These are the activations of a small network on made-up records, seen along a few directions, one row for each record.
Here are examples, each followed by its value of one field, Z.
The word missing means that the record has no Z.
The largest differences between rows may come from other fields.
In the rows, zero is written as 500.
Random noise pushes rows far along 3 fixed directions. That doesn't count. These rows show it; they differ only by the noise:
[626 444 723 248 390 576 595 486 546 559 492 531 470 448 420 653 553 383
 501 449 444 605 312 404]
[633 521 649 321 453 596 567 515 489 585 561 497 435 470 394 557 538 462
 524 452 402 504 404 452]
[599 608 787 283 190 489 667 412 644 514 441 667 471 527 498 569 503 226
 446 508 353 635 242 363]
[643 707 543 479 506 575 541 520 482 628 679 496 384 563 368 342 497 565
 538 465 294 390 554 557]
[637 704 701 479 324 372 624 348 884 613 608 686 468 710 420 331 493 420
 438 447 266 766 429 609]

[641 462 494 523 604 506 481 530 558 586 619 465 478 520 353 473 519 605
 518 407 477 495 474 578]
z7
[519 813 372 631 489 583 511 559 269 542 626 504 355 529 471 233 421 539
 529 554 326 110 646 513]
z3
[612 359 662 400 451 448 538 449 738 535 516 549 581 528 421 601 545 416
 475 428 524 730 343 532]
z4
[687 441 587 487 551 451 506 485 717 605 638 494 533 575 339 500 533 552
 494 395 459 651 403 602]
z1
[453 571 446 606 460 444 489 488 518 416 439 561 522 510 562 442 458 457
 487 539 501 439 494 485]
z2
[541 788 597 546 246 425 601 436 600 477 527 660 487 611 534 330 431 291
 459 571 311 452 414 473]
z4
[578 489 478 613 598 397 482 446 748 574 610 541 521 619 403 374 507 611
 484 411 468 649 551 678]
z7
[503 860 306 711 480 520 474 580 222 495 614 451 383 533 517 239 392 543
 533 590 329  88 634 501]
z8
[575 466 572 430 484 523 528 502 545 549 548 507 496 500 437 523 515 472
 496 469 481 527 441 507]
z5
[587 844 510 556 331 525 549 544 357 483 577 520 433 533 502 355 429 382
 517 589 288 233 432 406]
z9
[563 371 574 371 507 581 512 545 460 567 550 425 505 454 433 626 538 499
 495 481 554 527 440 463]
missing
[544 608 547 362 372 656 573 577 194 501 471 492 379 375 490 552 476 373
 516 543 425 202 394 311]
z3
[542 761 607 448 309 529 599 467 498 516 534 611 426 554 509 372 460 358
 495 552 304 410 460 444]
z6
[536 707 487 575 410 466 542 487 478 580 604 536 417 597 486 329 439 489
 473 527 359 422 544 547]
z2
[398 127 462 503 733 425 411 434 744 535 454 449 604 529 500 629 592 713
 488 391 726 897 632 669]
z3
[487 412 458 545 532 430 467 489 544 474 480 466 551 493 512 548 495 515
 488 488 573 573 481 533]
z8
[526 443 583 381 481 533 525 503 483 500 470 487 510 447 493 604 522 447
 519 482 508 557 416 440]
z6
[546 719 424 734 353 485 466 602 430 397 557 542 567 579 539 343 399 376
 494 619 453 164 404 427]
z1
[670 441 598 456 547 478 512 485 684 613 636 484 516 561 343 503 548 551
 504 402 449 652 444 604]
z4
[564 671 509 596 415 464 530 492 581 562 632 545 482 631 460 329 455 485
 468 530 387 453 520 561]
missing
[582 611 471 606 527 479 494 504 595 620 696 477 474 644 411 324 482 604
 484 491 402 496 603 637]
missing
[495 365 523 571 359 434 482 541 566 382 407 543 649 500 567 625 464 326
 438 555 658 489 276 397]
z9
[413 532 490 578 322 390 511 469 515 363 369 570 581 508 642 526 439 318
 443 594 557 482 389 409]
z8
[538 158 505 267 770 697 420 618 273 544 500 273 507 272 398 786 610 643
 606 413 670 491 517 467]
z1
[478 563 502 666 367 367 485 475 667 372 432 607 630 592 589 453 446 376
 460 566 524 528 382 473]
z2
[548 460 446 628 553 453 453 520 593 483 542 515 561 544 454 446 480 534
 495 474 548 461 478 565]
z7
[598 126 605 272 654 602 474 553 507 552 491 389 553 356 374 786 603 548
 539 381 668 639 379 482]
z5
[446 943 440 569 365 533 578 474 291 513 533 584 315 548 567 219 412 451
 508 598 233 215 647 462]
z5
[604 662 572 397 476 610 560 527 404 598 610 487 381 496 404 430 508 514
 540 485 335 388 516 480]
z6
[575 488 630 475 359 362 575 407 757 526 494 613 539 589 475 515 494 381
 424 462 463 728 335 521]
z9

Which value of Z does each new row have?
[469 498 454 721 490 258 465 387 843 467 506 591 622 678 545 377 459 518
 433 486 530 744 521 665]
z8
[542 678 491 561 448 466 533 478 510 500 520 561 438 536 482 389 462 491
 499 497 375 437 489 504]
z2
[646 573 471 600 556 502 471 552 551 565 676 465 508 571 376 383 479 564
 522 468 428 402 490 590]
z1
[513 535 398 625 554 519 450 568 425 466 534 483 512 494 482 428 463 533
 517 516 520 307 521 514]
z7
[662 437 337 784 843 425 348 544 759 644 815 388 576 683 281 279 513 848
 541 376 513 559 693 845]
z1
[547  93 486 333 783 625 409 594 395 514 456 319 537 290 390 808 607 667
 578 370 720 574 457 482]
z2
[520 679 373 642 523 471 471 527 410 530 603 440 438 545 477 353 452 584
 503 526 407 350 602 556]
z8
[314 590 531 440 310 483 576 421 429 421 325 611 453 480 683 504 465 344
 448 597 487 515 522 391]
z3
[333 348 574 426 369 436 532 419 581 392 276 595 581 476 668 656 510 358
 440 543 643 700 422 402]
z3
[623 473 606 391 467 524 525 522 514 517 521 465 521 461 436 613 526 444
 520 468 471 542 341 435]
z9
